A small network was shown many inputs. Here are its activations along a few directions, one row for each input.
Each table varies a few parts of the input and shows all the possible inputs, shuffled.
Descriptions start from the smaller parts, as in this example, which fits no table here: one of 2 separate values, together with either a single point or one of 11 places along a line or (one of 5 places around a ring, together with one of 6 places along a line).
Shared parts are said once, and a part with two or three values counts as separate values.

Other details of the inputs shift rows strongly along two fixed directions, in all tables alike. That doesn't count.

Table:
x1: [ 12  -1  27 -19  32   1 -26  -3  11 -18  15]
x2: [ -3  -7  -8  18  25  -3  -2  52 -23 -27   5]
x3: [ 11  10   8   7  20  -2  -6  47 -38 -16  14]
x4: [  7  14  -5  -4 -35  15  -7 -59   4  10 -31]
x5: [-12  21  41 -24   1 -20  21  17  22 -15  18]
x6: [ 12   7   9   7  16 -14   2  55 -21  -4  19]
x7: [  9   5  -8  -3 -40  16  -3 -50  17   9 -35]
x8: [ 11 -12  18 -18  21   0 -14  10  36 -10  27]
x9: [ -5   4  23 -26  21 -11   7  13  31  -4  23]
x10: [-25 -11 -72  68 -17  -2  10  25 -90  -3 -31]
x11: [  4 -11   3   9  36  -4 -13  42 -35 -13  17]
x12: [ 16   9  25 -23   5   0  -9  20  34 -14  22]
x13: [ 11 -10  17 -21  26  -9  -3   8  32  -1  26]
x14: [  3 -12 -13   3 -23  17  -7 -59  22  12 -31]
x15: [-17  -3 -17  -4 -35  12  10 -49  28  17 -17]
x16: [-12 -26 -67  65 -16  -8  15  27 -72  25 -16]
x17: [  4  11 -14  -4 -39   5  16 -46  26  28 -21]
x18: [-17   6  -2  -8 -20  16   8 -63   0  20 -25]
x19: [ -8   6  34 -24  21 -10   0  10  17   3  20]
Description of these inputs: either a single point or (one of 3 separate values, together with one of 6 places around a ring).
Q: Change only the choice among 3 separate values in x17. List by row number the other rows that result.
A: x9, x13

Table:
x20: [ 11  -1  48 -22  72 -24  -9 111  18 -51  67]
x21: [ 19 -15 -21  -1 -19  35 -37 -83  13   6 -37]
x22: [ -6   2  -9  -8 -41   1  18 -61  28  39 -19]
x23: [ 12 -21 -14  -2  -6  33 -34 -91   3  19 -35]
x24: [ -31  -19  -76   83   -9  -14   23   60 -109    1  -17]
x25: [ 24  31  75 -69   8   5 -15 -23  74  -9  22]
x26: [-22 -15 -78  83 -18 -11  19  73 -97 -13 -19]
x27: [-11  16   4  -7 -28  16   4 -76  -4  19 -39]
x28: [ -3  20   1  -8 -40  18   1 -68   7   7 -43]
x29: [ 21  16  58 -28  62 -18 -13  88  -5 -31  58]
x30: [  8  10  54 -61  11  -1   0 -23  93   0  27]
x31: [  2  -4  50 -25  80 -26  -5 100   8 -38  70]
x32: [  1   4 -14  -4 -52   3  16 -55  36  30 -24]
x33: [-26 -25 -78  69 -20 -16  33  48 -67  22 -11]
Q: The inputs of x20 and x31 match in every part but one. If x21 is changed in the same way as x20 into x31, which row does it become?
A: x23
Q: Describe the family of inputs behind these rows.
A: one of 2 separate values, together with either a single point or one of 6 places around a ring
Q: Change only the choice among 2 separate values in x25. List by row number the other rows that result.
A: x29

Table:
x34: [ -9  13 -11   4 -21 -10  28  30   2   7   6]
x35: [  2  24  40 -46   0   7   0 -58  34  19   7]
x36: [ 19 -21   6 -14  29   3 -27  18  33  -5  32]
x37: [ 33 -12 -10  24  42  -9 -30  98 -33 -39  32]
x38: [ 27 -20 -11  31  45  -4 -28  58 -57 -25   6]
x39: [ -2 -29 -12  27  63  -4 -22  52 -49 -37  12]
x40: [-32   5 -47  47 -34 -12  35  37 -47 -10 -25]
x41: [ -1 -29 -44  16 -18  23 -11 -77 -10  38 -33]
x42: [ 12  33  32 -30 -34  10  -2 -83  24  21 -32]
x43: [  8  37  25 -34 -56   8  14 -55  50  14 -28]
x44: [ -8  21  45 -26  36  -8  -3  13  -4 -26  17]
x45: [-21 -31 -78  58 -27  10   2 -12 -41   2 -36]
x46: [ -1  10  40 -45   5  20 -14 -59  29  18   4]
x47: [-29 -18 -11   8   4 -30  48  26  19  38  25]
x48: [-19 -15 -73  58 -47   2  22   2 -34  -2 -38]
x49: [ -7  14  91 -72  38 -34  18  18  80   2  64]
x50: [-31   0 -21  12 -31  27   4 -74 -27  16 -44]
x51: [ 30   8  61 -62  29  -6 -18  19  89 -17  51]
x52: [ 16   4  18  22  48  -6 -21  92 -72 -35  22]
x53: [ 15   4 -39  20 -71  13   5 -46  14  19 -42]
Q: Describe the family of inputs behind these rows.
A: either one of 2 separate values or (one of 3 separate values, together with one of 6 places around a ring)
Q: List by row number the other inputs of the same sort as x49.
A: x47
